A small network was shown many inputs. Here are its activations along a few directions, one row for each input.
Each table varies a few parts of the input and shows all the possible inputs, shuffled.
A made-up example of a description, with smaller parts first: one of 8 places around a ring, together with either a single point or (one of 2 separate values, together with one of 4 places along a line) or one of 9 places around a ring.
Shared parts are said once, and a part with two or three values counts as separate values.
In the rows, 128 means zero.

Other details of the inputs vary at random and push rows far along two fixed directions, the same in every table; ignore that.

Rows:
x1: [131 124 136 130 126 127 131 138 131 128 127 131]
x2: [131 127 137 127 128 126 127 136 128 130 123 130]
x3: [124 126 125 133 121 124 127 130 121 125 123 131]
x4: [125 126 135 127 128 129 128 134 127 133 122 128]
x5: [131 126 136 130 125 128 130 137 131 130 125 130]
x6: [122 126 124 135 123 119 127 130 126 123 123 129]
x7: [123 127 126 135 125 120 126 131 123 123 122 127]
x8: [129 120 132 129 125 125 126 135 129 131 125 124]
x9: [120 133 133 133 125 123 130 129 129 137 128 130]
x10: [120 127 127 136 124 123 131 131 129 124 124 135]
x11: [123 127 126 135 124 122 126 130 122 124 122 128]
x12: [125 123 133 126 123 128 124 133 123 133 127 125]
x13: [120 132 132 133 125 124 128 129 128 137 128 131]
x14: [145 134 119 131 150 159 129  57 153 100 139 120]
x15: [119 135 134 132 125 125 126 130 126 135 130 132]
x16: [120 129 128 135 127 121 130 131 127 122 122 134]
x17: [123 126 125 133 120 124 127 129 121 125 124 132]
x18: [128 128 138 125 127 127 126 135 125 130 125 131]
x19: [122 125 123 136 120 120 128 130 129 124 125 130]
x20: [127 125 135 128 129 129 128 135 128 132 122 129]
x21: [122 128 125 135 124 119 126 130 125 123 123 128]
x22: [128 129 136 127 124 130 129 135 127 131 126 130]
x23: [119 133 132 133 125 126 127 130 127 136 129 133]
x24: [127 129 137 127 123 131 128 135 125 131 128 131]
x25: [133 120 134 127 125 122 125 136 129 128 127 126]
x26: [133 121 132 130 121 125 127 136 131 129 128 126]
x27: [121 130 130 135 128 123 129 132 124 123 121 132]
x28: [131 126 133 126 123 124 123 134 126 130 124 125]
x29: [120 132 130 132 121 123 123 129 125 135 131 127]
x30: [149 151  32  63 175 129 167 166 119 139 173 129]
x31: [121 130 128 134 121 123 124 129 126 137 130 128]
x32: [127 124 131 127 124 127 125 133 126 133 123 124]
x33: [130 128 135 130 125 129 130 137 130 131 124 129]
x34: [129 126 135 125 123 125 122 133 123 130 129 127]
x35: [127 128 139 125 127 128 126 134 124 130 128 131]
x36: [150 129 126 123 147 164 121  60 148 110 141 110]
x37: [124 126 136 126 127 130 127 134 125 133 124 129]
x38: [129 127 132 127 120 127 125 134 126 131 127 125]
x39: [129 118 132 129 125 125 126 135 129 130 126 125]
x40: [122 129 129 134 127 125 129 131 122 124 122 134]
x41: [132 123 138 127 129 125 128 137 130 127 126 131]
x42: [122 128 129 133 124 127 130 130 122 125 123 137]
x43: [121 130 129 133 121 120 127 128 128 137 129 125]
x44: [120 130 129 135 128 122 129 131 126 122 122 133]
x45: [133 123 133 128 125 123 124 136 129 129 126 126]
x46: [120 131 128 133 121 124 123 129 125 136 130 128]
x47: [122 126 123 135 121 119 127 130 128 123 124 130]
x48: [128 122 131 128 125 126 125 134 127 132 123 124]
x49: [122 130 130 135 128 124 129 131 122 124 122 133]
x50: [129 126 134 125 123 125 123 134 125 130 126 126]
x51: [123 126 137 126 127 131 127 134 124 132 126 130]
x52: [129 129 135 128 124 129 129 136 128 131 124 129]
x53: [132 125 133 127 124 124 124 135 127 130 124 125]
x54: [131 125 137 128 129 125 128 137 130 129 125 130]
x55: [147 134 122 130 150 164 127  55 146 101 139 121]
x56: [130 127 131 128 120 127 126 135 127 131 125 124]
x57: [128 126 133 127 120 128 125 134 124 131 129 126]
x58: [141 152  26  68 176 126 167 161 111 133 171 134]
x59: [119 133 132 133 125 126 126 130 126 136 129 132]
x60: [152 128 129 126 153 165 126  62 154 108 139 115]
x61: [132 123 132 130 122 125 127 136 130 130 127 125]
x62: [154 134 130 123 152 163 124  61 151 107 139 115]
x63: [121 130 128 134 121 121 125 128 127 138 129 126]
x64: [128 121 136 129 129 127 129 136 130 130 125 130]
Description of these inputs: one of 2 separate values, together with either one of 5 places along a line or one of 9 places along a line or (one of 3 separate values, together with one of 6 places along a line).
The inputs of x8 and x60 match in every part but the choice among 2 separate values. If x48 is changed in the same way as x8 into x60, which row does it become?
> x20
Which other rows does x59 become when the place on the line of 5 takes its other values? List them by row number.
> x9, x13, x15, x23
Start at x57 and move only the place on the line of 6, one step at a time. The first step leads to x38. Which rows follow, in order?
> x56, x30, x61, x26
Which other rows does x32 become when the choice among 3 separate values takes its other values? List them by row number.
> x28, x56
Which other rows does x45 become when the choice among 2 separate values takes its other values? List them by row number.
> x54
Start at x42 and move only the place on the line of 9, one step at a time. The first step leads to x55. Which rows follow, in order?
> x40, x49, x27, x44, x16, x14, x10

Rows:
x65: [119 135 109 132 121 125 123 109 122 127 128 124]
x66: [136 131 136 117 128 136 121 123 137 148 143 117]
x67: [141 129 129 129 134 135 134 128 135 117 127 133]
x68: [ 91 146  83 101 129  87 155 227  83 154 131 163]
x69: [137 131 132 124 139 133 133 126 128 113 123 131]
x70: [118 136 111 134 123 125 123 111 127 126 132 124]
x71: [118 138 118 137 134 131 132 115 132 125 127 136]
x72: [119 135 110 133 121 126 124 109 120 127 130 123]
x73: [118 136 115 137 128 123 130 112 135 128 132 131]
x74: [134 122 132 121 142 137 134 127 130 118 121 127]
x75: [139 124 122 124 128 126 122 123 129 117 129 119]
x76: [116 141 123 133 134 133 135 114 124 122 127 135]
x77: [115 141 121 133 134 132 133 114 126 122 126 136]
x78: [132 136 146 111 137 147 126 123 126 142 136 131]
x79: [135 133 141 119 133 138 129 124 141 149 140 123]
x80: [137 131 135 115 125 138 117 122 131 147 144 113]
x81: [113 140 124 131 136 135 131 113 119 120 130 140]
x82: [141 121 125 126 127 132 132 126 139 121 132 126]
x83: [136 133 142 117 134 139 129 124 141 151 141 123]
x84: [ 96 140  80 112 125  77 157 227  93 164 135 156]
x85: [120 134 117 139 130 123 131 111 130 129 136 131]
x86: [139 116 124 124 129 132 127 126 135 122 131 119]
x87: [117 138 124 132 136 134 131 112 116 121 131 142]
x88: [137 122 127 128 140 127 132 125 138 119 125 126]
x89: [137 117 126 125 136 128 130 125 139 123 127 122]
x90: [134 126 132 121 144 135 129 125 125 113 122 134]
x91: [117 137 119 138 132 126 134 114 134 127 133 132]
x92: [142 127 128 129 131 129 135 126 139 118 129 130]
x93: [120 136 119 140 135 130 132 114 126 127 131 137]
x94: [136 124 128 129 143 132 130 127 134 118 123 129]
x95: [114 140 122 130 135 134 130 113 122 120 126 142]
x96: [141 122 127 127 129 134 136 127 139 120 129 129]
x97: [139 127 128 128 139 132 131 126 134 116 124 131]
x98: [141 125 124 127 126 127 128 125 135 117 132 124]
x99: [139 116 122 122 125 133 124 125 130 121 130 116]
x100: [115 122  90  99 126  87 157 240 102 157 129 147]
x101: [115 131  90 102 128  78 155 237 101 152 128 150]
x102: [136 132 138 116 129 137 121 123 137 150 144 116]
x103: [114 142 123 134 135 134 134 114 124 123 129 134]
x104: [109  95 207 180  60 104  94 155 120 129  81 127]
x105: [118 136 113 134 123 125 125 111 126 126 133 123]
x106: [136 129 132 121 139 134 130 124 124 111 123 136]
x107: [120 133 113 136 125 125 123 111 122 128 136 124]
x108: [138 119 128 126 136 140 133 129 135 121 125 128]
x109: [139 124 123 126 131 124 126 124 134 117 130 122]
x110: [112 125  87 100 128  77 146 236  98 153 129 142]
x111: [137 116 123 121 131 130 123 124 130 121 127 115]
x112: [137 121 122 124 132 126 121 123 129 118 128 117]
x113: [141 115 119 121 123 134 123 123 124 122 127 115]
x114: [118 138 119 138 134 131 133 115 130 125 128 135]
x115: [139 116 125 125 131 132 131 126 138 123 130 123]
x116: [105 107 223 170  64 110  85 149 122 159  93 119]
x117: [135 135 143 117 137 145 127 125 137 150 138 126]
x118: [135 132 138 118 131 136 125 123 140 149 143 120]
x119: [137 116 125 123 134 128 127 125 136 121 127 118]
x120: [136 122 132 122 137 141 135 128 130 118 124 128]
x121: [141 126 126 128 129 127 132 125 138 119 132 127]
x122: [133 138 147 113 137 146 129 125 131 147 137 125]
x123: [ 84 112 202 194  68  94 100 144 123 138  84 136]
x124: [121 133 111 134 123 125 123 108 117 129 133 123]
x125: [140 123 128 127 132 139 134 129 135 119 127 132]
x126: [141 125 122 125 123 129 124 124 130 117 132 121]
x127: [134 127 131 124 143 134 132 126 129 115 121 128]
x128: [118 136 114 136 126 124 128 112 131 126 134 127]
x129: [138 131 133 121 135 137 132 126 125 111 126 138]
x130: [118 136 113 136 126 123 127 112 132 127 133 127]
x131: [139 131 134 112 123 139 115 120 125 151 141 111]
x132: [143 125 119 124 121 130 123 122 124 118 129 120]
x133: [143 119 119 122 119 134 124 123 125 120 129 119]
x134: [138 120 119 123 130 127 120 121 124 119 124 116]
x135: [132 137 148 110 137 148 126 123 126 144 137 131]
x136: [118 139 123 136 136 132 134 113 121 124 130 136]
x137: [137 125 133 119 133 142 133 127 126 113 126 137]
x138: [135 134 141 119 136 144 128 125 137 147 137 126]
x139: [118 136 116 137 128 124 132 112 134 127 133 130]
x140: [136 119 129 125 142 136 132 128 135 121 122 127]
x141: [118 135 111 133 122 126 123 109 120 127 132 122]
x142: [116 138 119 138 134 132 132 115 129 126 130 135]
x143: [139 125 125 128 133 124 129 124 137 118 129 126]
x144: [136 121 133 119 137 142 132 127 126 116 124 133]
x145: [116 136 115 137 127 124 127 112 130 127 136 126]
x146: [141 124 119 123 126 126 121 121 124 118 126 118]
x147: [109  95 208 181  63 102  98 157 125 130  82 130]
x148: [119 137 118 137 131 126 135 114 134 127 131 133]
x149: [120 133 115 138 128 123 127 111 127 128 137 127]
x150: [117 136 113 134 124 125 124 111 125 126 136 123]
x151: [105  93 213 181  78 101 103 156 129 132  73 132]
x152: [132 138 145 114 137 146 129 125 131 144 136 126]
x153: [138 127 132 123 133 141 136 128 130 116 126 131]
x154: [118 137 117 137 131 125 134 113 136 127 129 134]
x155: [135 132 140 117 131 137 125 123 140 152 144 120]
x156: [134 121 133 118 142 138 131 126 126 115 121 132]
x157: [139 130 132 113 122 138 116 120 124 148 140 112]
x158: [137 121 125 128 138 125 128 124 138 120 127 123]
x159: [139 115 120 120 129 131 122 122 125 122 123 114]
x160: [139 132 132 125 135 137 135 127 129 113 126 133]
Describe the family of inputs behind these rows.
> one of 8 places along a line, together with either one of 2 separate values or one of 4 places along a line or one of 6 places around a ring
The inputs of x131 and x155 match in every part but the place on the line of 8. If x113 is changed in the same way as x131 into x155, which row does it become?
> x115
The inputs of x84 and x87 match in every part but the place on the line of 8. If x83 is changed in the same way as x84 into x87, which row does it become?
> x135
The inputs of x153 and x125 match in every part but the place on the line of 8. If x127 is changed in the same way as x153 into x125, which row does it become?
> x94
Which other rows does x124 become when the place on the line of 4 takes its other values? List them by row number.
> x65, x72, x141
Start at x132 and move only the place on the line of 8, one step at a time. The first step leads to x126. Which rows follow, in order?
> x98, x121, x92, x67, x160, x129
Which other rows does x79 become when the choice among 2 separate values takes its other values? List them by row number.
> x83
Which other rows does x96 become when the place on the ring of 6 takes its other values? List them by row number.
> x88, x92, x100, x101, x151
List by row number the other rows that have the place on the line of 8 in common with x80.
> x70, x75, x99, x104, x105, x107, x111, x112, x116, x126, x150

Rows:
x161: [137 127 122 125 140 134 138 124 140 121 131 131]
x162: [101 127 142 131 106  95 136 205 108 158 113 150]
x163: [133 129 113 123 133 131 130 120 124 112 128 126]
x164: [106 108 219 196  75 130  84  75 140 123  88 117]
x165: [ 95 127 129 133  96  88 127 201  92 155 114 144]
x166: [135 127 123 124 142 135 136 126 132 117 127 130]
x167: [132 129 114 130 134 124 131 120 138 126 133 123]
x168: [147 125 134 106 133 143 124 128 131 140 140 115]
x169: [153 117 130 109 133 138 125 131 135 130 135 114]
x170: [133 127 109 128 129 129 129 118 125 117 131 125]
x171: [125 138 118 127 134 128 130 115 134 137 139 124]
x172: [127 134 132 124 138 139 131 123 127 128 129 133]
x173: [127 138 118 121 132 135 128 116 120 122 133 128]
x174: [135 128 120 128 136 128 135 124 141 123 136 128]
x175: [128 137 123 125 136 132 133 120 137 134 141 130]
x176: [134 126 120 122 140 132 132 122 126 114 128 130]
x177: [127 135 124 120 139 137 129 119 122 125 130 133]
x178: [128 124 115 132 127 125 126 117 132 123 130 122]
The inputs of x170 and x165 match in every part but one. If x161 is changed in the same way as x170 into x165, which row does it become?
> x162
Describe the family of inputs behind these rows.
> one of 2 separate values, together with either a single point or one of 8 places around a ring
Which other rows does x171 become when the choice among 2 separate values takes its other values? List them by row number.
> x167
